These are the activations of a small neural network, seen along a few directions. Each row is one input.
Each table varies a few parts of the input and shows all the possible inputs, shuffled.
A made-up example of a description, with smaller parts first: one of 4 places along a line, together with either a single point or one of 11 places around a ring or (one of 3 separate values, together with one of 8 places around a ring).
Shared parts are said once, and a part with two or three values counts as separate values.

Other details of the inputs vary at random and push rows far along two fixed directions, the same in every table; ignore that.

Rows:
R1: [-8,37,288,55,-225,-319,-139,-53,-277,199,-58,27,-3]
R2: [130,-60,56,-104,-250,443,79,-12,57,325,227,-500,-10]
R3: [228,-1,-4,-147,-234,499,66,-110,45,264,174,-471,14]
R4: [103,-148,-546,133,49,-32,95,-17,186,-199,-140,33,332]
R5: [129,151,738,91,-15,-62,-148,138,-357,510,294,-116,-317]
R6: [-26,-181,-342,-181,-474,162,74,-246,148,218,-137,-154,192]
R7: [-44,-32,346,112,-241,-220,-121,40,-102,253,-130,147,-22]
R8: [-41,243,209,275,541,-270,6,198,-248,-558,-21,465,-220]
R9: [188,7,-26,-69,-239,410,51,-132,87,270,239,-492,46]
R10: [-232,197,58,227,339,-657,-71,-93,-207,-427,-291,582,-156]
R11: [24,159,676,208,27,-99,-360,189,-355,391,232,-278,-376]
R12: [12,-5,-638,24,204,219,120,-81,306,-573,26,29,149]
R13: [-20,-63,-360,-29,164,210,225,66,153,-369,77,72,74]
R14: [-168,-105,-627,-232,140,-48,235,-205,300,-364,-312,274,214]
R15: [86,-102,-24,-85,-276,464,-7,-2,118,322,231,-576,-19]
R16: [211,313,712,193,-10,-14,-217,-23,-365,363,213,-280,-286]
R17: [57,209,769,235,-20,-64,-402,150,-368,464,224,-385,-411]
R18: [-86,-165,-635,-190,60,-164,175,-196,162,-467,-214,277,295]
R19: [-21,345,257,408,509,-394,-288,107,-234,-447,12,262,-298]
R20: [26,-133,-537,-149,236,258,294,46,234,-480,30,220,155]
R21: [-98,-4,502,-7,-42,-255,-98,31,-96,334,-124,151,-56]
R22: [203,-185,-489,-29,73,-44,193,18,187,-204,-245,80,139]
R23: [189,-90,-129,-206,-181,548,134,-59,122,158,136,-404,69]
R24: [-218,237,28,246,208,-491,-54,41,-149,-456,-383,631,-27]
R25: [-128,170,222,321,555,-421,-190,284,-210,-428,55,420,-293]
R26: [-74,-52,-369,-231,-25,17,158,-13,176,-289,-289,245,381]
R27: [-87,-108,-200,-348,-264,254,135,-192,243,298,-204,-143,243]
R28: [84,240,568,238,45,-78,-370,80,-301,273,184,-317,-356]
R29: [161,-22,-40,-93,-271,455,90,-88,88,276,226,-515,24]
R30: [-200,10,87,227,292,-661,-70,-42,-111,-389,-228,656,-111]
R31: [-137,190,34,186,231,-544,-50,102,-214,-520,-312,595,60]
R32: [-93,-37,491,12,-38,-357,-122,-51,-125,391,-54,109,-158]
R33: [132,-45,-15,-68,-300,445,-39,-76,96,354,250,-606,-27]
R34: [-46,-138,-554,-81,215,194,300,73,271,-479,73,196,148]
R35: [-139,-199,-492,-160,18,31,199,-12,376,-366,-335,446,346]
R36: [100,-174,-163,-207,-193,375,175,5,172,268,284,-250,80]
R37: [-16,-136,-174,-380,-207,182,128,-117,169,204,-148,-129,332]
R38: [76,-205,-109,-180,-250,371,51,41,173,400,323,-377,27]
R39: [-40,102,454,-51,-1,-388,-123,-46,-281,296,-59,-7,-82]
R40: [-152,246,273,408,522,-394,-120,272,-250,-492,49,390,-301]
R41: [-173,-46,-552,-201,1,91,210,-79,316,-372,-386,340,339]
R42: [9,-336,-315,-163,-464,120,78,-180,222,195,-86,-57,209]
R43: [46,-195,-90,-143,-230,378,49,51,148,342,292,-408,22]
R44: [53,112,661,133,17,-151,-331,190,-305,512,304,-187,-362]
Each input here is: either one of 2 separate values or (one of 3 separate values, together with one of 6 places around a ring) or (one of 4 places along a line, together with one of 6 places along a line).
Question: Start at R44 and move only the place on the line of 6, one step at a time. The first step leads to R25. Which rows follow, in order?
Answer: R11, R17, R28, R19
Question: Which other rows does R7 become when the choice among 3 separate values takes its other values? List them by row number.
Answer: R24, R31
Question: Which other rows does R15 become when the place on the line of 6 takes its other values? List them by row number.
Answer: R12, R33, R38, R40, R43

Rows:
R45: [126,299,672,399,-41,-137,-362,144,-393,221,122,-203,-291]
R46: [137,-442,-629,-317,-264,411,212,-163,372,186,213,-322,153]
R47: [-45,-30,-449,-369,93,346,206,-91,297,-252,-174,-42,241]
R48: [26,-62,-586,-183,108,324,74,-96,255,-352,5,-190,167]
R49: [78,112,-6,149,-383,-215,-285,-321,-182,241,-223,-314,78]
R50: [-29,231,183,181,180,-117,2,139,-134,-327,-211,336,-61]
R51: [149,-204,-474,-471,-225,581,352,-261,294,78,-15,-293,321]
R52: [-60,332,146,170,574,-401,96,26,-187,-616,-195,574,-153]
R53: [161,-168,435,-178,-482,229,34,64,-86,879,214,-415,55]
R54: [194,220,861,107,-313,37,-107,78,-425,765,91,-406,-172]
R55: [98,-63,-478,-166,-12,360,338,-53,271,-262,-143,3,327]
R56: [112,261,548,365,-45,-141,-301,132,-373,133,102,-166,-276]
R57: [-52,168,299,-95,-106,189,-5,-79,-42,203,-5,-171,-40]
R58: [3,111,-75,35,81,142,84,60,80,-276,-184,194,101]
R59: [4,-411,-723,-193,-584,100,-20,-382,362,284,-181,-317,352]
R60: [45,35,531,218,100,-328,-197,63,-267,319,250,-41,-359]
R61: [96,-70,684,211,-355,-50,-319,159,-246,742,267,-396,-310]
R62: [31,-136,-448,-500,-183,626,207,-175,394,127,-78,-364,337]
R63: [50,112,-400,277,366,-140,114,81,-18,-737,-86,296,72]
R64: [-44,-220,-196,-148,-20,169,-46,8,246,204,150,-237,-4]
R65: [-13,-174,262,-71,-405,247,-189,-55,41,749,337,-538,-156]
R66: [-152,-81,-123,-227,199,-32,83,77,157,-116,-64,248,113]
R67: [-283,21,-224,-25,371,-212,142,84,142,-607,-126,627,62]
R68: [85,373,479,367,347,-415,-196,43,-413,-162,94,122,-380]
R69: [160,-82,-611,-143,28,287,191,-178,192,-350,64,-145,143]
R70: [-87,259,26,221,253,-145,-119,5,-152,-403,15,102,-167]
R71: [0,-102,251,-64,-237,63,-15,156,-49,336,33,24,5]
R72: [-52,-31,-584,-196,-266,-16,112,-379,227,-231,-537,62,386]
R73: [35,-203,260,-169,-294,207,-211,12,25,779,293,-579,-161]
R74: [-237,203,610,167,217,-464,-132,173,-330,0,8,438,-281]
R75: [-121,149,-77,-100,117,96,115,-54,53,-281,-139,138,36]
R76: [-131,202,-375,198,411,-101,12,-13,66,-784,-63,298,-17]
R77: [-236,139,18,233,213,-878,-89,-80,-192,-477,-527,787,48]
R78: [-102,30,169,136,167,-236,-6,232,-58,-207,-86,490,-21]
R79: [-11,-183,273,-90,-432,243,-183,-44,-4,743,323,-548,-189]
R80: [145,-470,-631,-176,-311,412,229,-19,385,152,177,-333,256]
R81: [16,33,588,350,-52,-248,-300,212,-225,341,170,-45,-309]
R82: [70,29,582,356,10,-327,-190,197,-282,381,216,-76,-278]
R83: [25,300,-36,490,522,-405,-31,174,-220,-720,-82,448,-88]
R84: [-8,-186,-258,-103,44,-3,264,117,115,-168,-63,293,209]
R85: [-267,124,152,40,591,-505,-7,210,-110,-492,-154,699,-119]
R86: [28,-52,-590,-163,121,334,57,-107,293,-332,7,-181,189]
R87: [55,-84,423,-172,-139,-77,50,0,-185,462,164,-57,-94]
R88: [2,-289,-476,-352,35,188,337,-97,307,-176,19,198,277]
Question: What do these inputs look like to the network?
Answer: one of 4 separate values, together with either a single point or (one of 2 separate values, together with one of 5 places around a ring)
Question: The inputs of R59 and R72 match in every part but the choice among 4 separate values. If R61 is changed in the same way as R59 into R72, which row does it become?
Answer: R50
Question: The inputs of R47 and R73 match in every part but the choice among 4 separate values. If R62 is changed in the same way as R47 into R73, which row does it become?
Answer: R64
Question: List by row number the other rows that have the choice among 4 separate values in common with R63.
Answer: R45, R48, R49, R56, R68, R69, R70, R76, R83, R86
Question: Which other rows does R45 become when the choice among 4 separate values takes its other values? List them by row number.
Answer: R58, R78, R81

Rows:
R89: [-4,203,490,312,330,-337,-131,245,-287,-135,84,311,-309]
R90: [81,-236,-596,-154,-5,456,141,-23,348,-176,193,-251,128]
R91: [-87,12,-386,-29,305,-166,164,-21,115,-593,-252,518,201]
R92: [-146,56,486,197,332,-408,-133,261,-223,-27,117,366,-292]
R93: [91,-169,-539,-242,-216,338,220,-126,298,-124,-129,-116,304]
R94: [53,42,162,15,-278,114,-154,-83,-93,333,27,-375,-22]
R95: [112,72,188,-23,-289,132,-68,-78,-125,329,43,-358,-36]
R96: [-199,-96,-447,-12,270,-319,128,-54,146,-537,-319,557,146]
R97: [-106,96,-401,97,335,-61,146,14,91,-736,-168,395,92]
R98: [128,73,149,-34,-230,152,-120,-123,-80,304,72,-430,-78]
R99: [113,-122,252,4,-176,202,-43,122,-24,406,253,-298,-85]
R100: [125,22,190,-24,-81,222,-81,11,-61,314,261,-452,-113]
R101: [-43,255,530,322,317,-379,-90,175,-284,-99,-1,313,-270]
R102: [-103,-263,-489,-416,-110,339,230,-73,393,7,-44,19,283]
R103: [-183,-46,-379,-115,329,-193,174,-48,160,-569,-239,558,175]
R104: [-73,185,412,309,167,-580,-162,72,-327,-37,-206,355,-167]
R105: [-43,-249,-514,-391,-200,252,228,-147,332,-30,-128,-22,280]
R106: [54,-295,-521,-286,-95,390,237,10,341,-50,79,-20,220]
R107: [-66,86,-450,109,471,-34,134,3,169,-715,-58,328,-4]
R108: [-42,-85,294,-212,-274,102,-3,-47,-12,473,57,-176,-14]
R109: [82,-110,-590,-232,-83,405,134,-221,285,-191,-18,-235,247]
R110: [101,-38,188,26,-338,33,-81,-94,-84,433,-42,-280,12]
R111: [-33,280,317,392,263,-474,-262,2,-329,-193,-105,162,-280]
R112: [48,-186,-651,-137,-228,295,147,-193,261,-121,-122,-179,274]
R113: [74,44,119,11,-212,122,-199,-132,-52,299,61,-429,-68]
R114: [-147,127,493,140,352,-432,-79,205,-249,-44,43,360,-249]
R115: [-102,-289,-552,-366,-195,238,148,-169,373,-19,-151,-31,305]
R116: [33,-25,274,-144,-236,145,-12,35,-31,488,73,-210,14]
R117: [-29,-124,151,-93,-375,-106,-112,-129,-26,485,5,-191,38]
R118: [137,-8,185,-11,-114,256,-119,19,-46,326,296,-408,-179]
R119: [79,-154,258,-56,-178,151,-29,130,-34,459,237,-227,-67]
R120: [37,-48,220,-86,-317,35,-105,-66,-51,461,-40,-249,37]
R121: [116,21,220,-25,-155,213,-29,56,-102,343,236,-390,-67]
R122: [118,21,266,-67,-269,145,-44,-85,-89,392,35,-279,34]
R123: [84,10,89,94,-361,-7,-160,-126,-106,339,54,-351,-2]
R124: [-62,294,545,283,302,-388,-147,200,-301,-104,-52,316,-232]
R125: [-173,150,524,157,327,-446,-66,153,-224,-10,3,414,-264]
R126: [128,-27,289,-50,-164,178,-4,82,-71,407,189,-319,-41]
R127: [-59,-5,-498,164,176,-272,62,-51,135,-632,-258,424,175]
R128: [-94,112,-447,62,433,-27,81,27,156,-696,-98,309,45]
R129: [-88,242,539,244,240,-446,-106,142,-323,-96,-104,376,-203]
R130: [-79,-41,-385,-12,398,-115,209,135,145,-585,-98,470,123]
R131: [-69,270,479,339,212,-487,-231,95,-320,-129,-166,279,-207]
R132: [56,80,245,-44,-209,210,-68,12,-84,376,137,-347,-46]
R133: [-37,-347,-516,-369,-72,366,239,-14,387,-27,86,30,193]
R134: [-97,-51,-521,87,166,-313,89,-49,146,-568,-271,479,203]
R135: [85,43,258,0,-185,213,-20,-10,-80,392,191,-347,-95]
R136: [50,-202,-546,-312,-220,284,240,-133,299,-71,-148,-51,322]
R137: [-64,52,-552,213,253,-241,-35,-107,112,-695,-172,281,72]
R138: [-23,257,448,347,347,-314,-162,219,-330,-193,127,243,-336]
R139: [67,-121,-556,-227,-150,393,178,-178,249,-166,-46,-170,293]
R140: [92,74,229,-15,-190,198,-110,-90,-74,306,138,-414,-102]
R141: [99,-65,208,30,-161,233,-71,91,-62,359,299,-373,-119]
R142: [87,4,294,-40,-280,173,-21,-25,-62,379,60,-274,-14]
R143: [-82,221,547,268,324,-439,-73,182,-297,-46,-22,392,-254]
Question: What do these inputs look like to the network?
Answer: one of 5 places along a line, together with one of 11 places along a line
Question: The inputs of R140 and R108 match in every part but the place on the line of 5. If R107 is changed in the same way as R140 into R108, which row does it become?
Answer: R125
Question: The inputs of R124 and R116 match in every part but the place on the line of 5. If R93 is changed in the same way as R124 into R116, which row does it become?
Answer: R136
Question: Which other rows does R89 become when the place on the line of 5 takes its other values? List them by row number.
Answer: R106, R118, R133, R138
Question: Which other rows does R132 become when the place on the line of 11 takes its other values? List them by row number.
Answer: R94, R95, R97, R112, R121, R123, R135, R138, R139, R141

Rows:
R144: [108,98,388,213,165,-110,-40,207,-229,97,223,26,-209]
R145: [107,-204,-89,-156,-259,483,51,111,181,332,228,-361,86]
R146: [2,-8,-60,-127,-321,159,-118,-206,55,301,-65,-396,102]
R147: [69,204,261,214,56,-348,-147,-77,-319,-35,-52,6,-156]
R148: [-52,-151,-657,-137,-216,248,85,-189,339,-260,-180,-62,300]
R149: [15,-169,-573,-300,171,361,241,-76,337,-331,89,1,167]
R150: [71,296,740,289,-1,-141,-208,191,-384,226,17,-54,-240]
R151: [47,-118,280,-277,-647,37,-23,-218,-73,836,-131,-323,178]
R152: [130,-211,16,-87,-286,152,-34,-70,-4,471,264,-408,-53]
R153: [51,64,-361,229,218,-279,63,-39,4,-556,-199,305,108]
R154: [122,-163,-326,-82,-421,288,-6,-109,167,167,-57,-327,248]
R155: [-45,-81,-552,-206,-100,463,202,-81,351,-298,-122,-24,263]
R156: [-164,-104,249,31,103,-523,-31,99,-105,81,-122,475,-89]
R157: [-84,-216,-557,-214,-19,447,185,35,407,-256,69,1,210]
R158: [-132,-18,1,76,132,-196,-139,28,-5,-69,-2,87,-138]
R159: [-78,-64,-133,259,228,-270,-71,179,8,-355,-28,353,-57]
R160: [-30,95,-31,106,421,-145,86,145,-72,-411,113,300,-127]
R161: [-66,225,832,13,-22,-279,-43,84,-362,367,-148,215,-106]
R162: [41,-245,-377,-225,-136,222,52,-162,247,146,129,-264,70]
R163: [-49,-228,-112,-74,-311,204,-85,-29,180,315,127,-263,10]
R164: [138,23,231,-136,-421,139,-159,-262,-100,630,86,-582,-31]
R165: [-173,73,-278,4,437,-55,58,103,141,-539,-53,333,-16]
R166: [97,251,431,111,92,-78,-27,20,-304,55,57,-58,-169]
R167: [129,228,429,243,93,-106,-30,86,-276,10,43,15,-144]
R168: [-224,-5,-24,-66,441,-329,203,190,61,-449,-173,720,61]
R169: [26,236,221,8,190,-27,-15,-64,-132,-81,-31,-4,-115]
R170: [-60,292,441,72,96,-65,-141,14,-199,113,-57,-80,-162]
R171: [1,-100,-389,218,316,-251,91,90,87,-510,-24,369,8]
Question: What do these inputs look like to the network?
Answer: one of 4 separate values, together with either a single point or one of 6 places around a ring
Question: The inputs of R156 and R151 match in every part but the choice among 4 separate values. If R163 is changed in the same way as R156 into R151, which row does it become?
Answer: R148
Question: List by row number the other rows that have the choice among 4 separate values in common with R166.
Answer: R150, R155, R161, R167, R169, R170
Question: List by row number the other rows that have the choice among 4 separate values in common with R168.
Answer: R144, R145, R149, R157, R160, R165
